Each row below holds a small network's activations on one input, seen along a few directions.
In each table, some parts of the input vary, and every possible input appears once, in random order.
A made-up example of a description, with smaller parts first: one of 6 places along a line, together with either a single point or one of 11 places around a ring or (one of 2 separate values, together with one of 8 places around a ring).
Shared parts are said once, and a part with two or three values counts as separate values.

Other details of the inputs vary at random and push rows far along two fixed directions, the same in every table; ignore that.

Rows:
x1: -1; -4; -30; 6; -28; -46; 45; 25; 9; 10; 7; 21
x2: -3; -5; -14; -13; -28; -27; 12; 12; 12; -22; -7; 11
x3: -1; 19; -4; 40; 74; 43; 16; -17; -14; 83; 10; -7
x4: -4; 2; 10; -5; -2; 25; -23; -6; 5; -23; -5; -14
x5: 0; -4; 17; -10; 0; 24; -21; -9; 10; -22; -8; -14
x6: -4; 0; 9; -12; 1; 21; -21; -13; 5; -21; -13; -11
x7: 13; -5; 11; -12; -34; -44; 7; 10; -18; -14; 9; 14
x8: -4; -6; -17; -12; -27; -27; 8; 15; 9; -22; -1; 9
x9: 8; 6; 18; -5; -24; -22; -8; 0; -22; -15; 3; 6
x10: -4; 17; -3; 41; 74; 43; 12; -18; -14; 81; 12; -5
x11: 3; -4; -45; 28; 14; -51; 70; 31; -2; 69; 28; 28
x12: -1; -1; 1; -1; -7; 10; -9; 1; 7; -14; -5; -4
x13: -7; -5; -6; -10; -16; -8; -4; 1; 8; -20; -6; 2
x14: 0; -2; 25; -9; 14; 45; -34; -21; 6; -20; -10; -24
x15: -3; -8; 14; -9; -1; 23; -23; -11; 8; -23; -5; -14
x16: -2; -1; -2; -7; -1; 6; -12; -1; 6; -14; -9; -1
x17: 4; -14; -23; -2; -25; -39; 30; 24; 11; -2; 7; 15
x18: 5; 14; 39; -9; 14; 23; -45; -24; -27; -11; -8; -11
Description of these inputs: one of 3 separate values, together with either a single point or one of 5 places around a ring.
Q: Changing only the choice among 3 separate values turns x9 into x18. The same change can be made to x10. Which row results?
A: x13
Q: Change only the choice among 3 separate values in x17. List by row number the other rows that result.
A: x12, x16

Rows:
x19: -2; 0; -23; 16; -82; -67; 33; 42; -5; -23; 14; 26
x20: -15; 10; 24; -51; -25; 3; -34; -28; -4; -58; -30; -12
x21: 13; -13; 51; -33; 4; 37; -25; -25; 3; -28; 0; -35
x22: 13; 3; -10; 24; 54; -31; 42; 8; -5; 83; 6; 36
x23: 10; 15; -18; 33; 59; -21; 24; 25; -12; 76; 21; 31
x24: 8; -10; 38; -21; 9; 31; -60; -22; 2; -29; -32; -8
x25: 12; -39; -30; -2; -61; -73; 37; 43; -1; -21; 40; 20
x26: 10; 31; 31; 27; 40; 57; 0; -36; -19; 42; -15; -22
x27: 16; -14; 24; -29; -27; 14; -32; 4; 2; -62; 9; -36
x28: 4; -5; -30; 18; -81; -66; 38; 40; -6; -24; 16; 34
x29: -33; -28; -83; 5; -84; -24; 73; 48; 93; -52; -14; 7
x30: -16; 42; 13; 2; 66; 50; -34; -27; -30; 31; 0; -18
x31: 3; 15; 47; -24; -43; 26; -23; -21; 3; -56; -26; -19
x32: 14; -20; -18; -22; -58; -71; 46; 48; 5; -25; 36; 8
x33: -20; 17; -20; 18; 25; -9; -8; -3; -29; 34; 11; 10
x34: 19; 17; -15; 7; 38; -2; 2; 19; -9; 31; -2; 7
x35: 15; -11; -7; 10; 27; -12; 8; 0; -6; 39; -8; 27
x36: 4; 15; 33; 38; 37; 61; -16; -41; -23; 40; -8; -8
x37: 12; -15; 0; 31; 46; -26; 59; 0; -11; 89; 40; 11
x38: -17; -8; -25; -23; -54; -90; 37; 9; 0; -21; -1; 37
x39: 9; -4; -6; 37; 47; -17; 39; 17; -16; 75; 53; 6
x40: -1; 5; -17; 10; -82; -77; 42; 43; 3; -32; 18; 32
x41: 7; -15; 0; 23; 19; -4; 7; 13; -16; 38; 39; -7
x42: 9; -17; -36; -9; -57; -85; 19; 56; 6; -23; 6; 40
x43: -25; -51; -26; -28; -26; 65; -14; 3; 98; -81; -10; -48
x44: -2; 6; 48; -9; -42; 15; -27; -23; 5; -53; -19; -9
x45: 12; -33; 45; -16; -1; 41; -43; -33; -2; -32; 2; -27
x46: -54; -19; -50; -27; -13; 56; -19; -8; 79; -73; -39; -29
x47: 11; -21; -6; 34; 41; -19; 51; 0; -17; 94; 35; 7
x48: 22; -35; -18; -28; -66; -79; 59; 28; 12; -23; 14; 7
x49: 10; -13; 15; -24; -25; 10; -63; 8; 3; -69; -17; 3
x50: -19; 23; -15; 15; 31; -17; 4; -2; -23; 34; 17; 16
x51: -9; 7; 15; -45; -26; 3; -35; -31; -5; -61; -35; -17
x52: 14; 6; 37; -36; 14; 28; -37; -15; 7; -27; -32; -9
x53: 4; 36; 1; 28; 8; 6; 27; 13; -18; 37; 14; 3
x54: 21; 15; 21; -1; 67; 44; -20; -24; -8; 38; -26; -11
x55: -13; 17; -44; 39; 46; -22; 27; 3; -37; 76; 25; 29
x56: -24; -25; -30; -24; 12; 83; -40; 3; 96; -64; -45; -30
x57: -10; 37; 2; 6; 58; 43; -33; -27; -30; 24; -6; -21
x58: 11; 16; 31; -29; 16; 38; -57; 1; 2; -40; -19; -15
x59: -19; 16; 20; 9; 59; 44; -36; -50; -29; 41; -14; -11
x60: -15; -9; 19; -33; -28; 9; -51; -37; -9; -62; -27; -4
x61: 1; 14; -7; 54; 20; -13; 53; -4; -23; 89; 11; 21
x62: 8; 41; 21; 33; 37; 60; -16; -16; -24; 28; -1; -25
Q: What is each input in this table made of?
A: one of 4 separate values, together with either a single point or (one of 2 separate values, together with one of 5 places along a line)
Q: Changing only the choice among 4 separate values turns x29 into x46. The same change can be made to x28. Which row results?
A: x55
Q: Changing only the choice among 4 separate values turns x22 into x44. The same change can be made to x34. Which row results?
A: x62
Q: Change only the choice among 4 separate values in x59. List by row number the other rows that result.
A: x24, x47, x61
Q: Change only the choice among 2 separate values in x31. List by row number the other rows that result.
A: x53
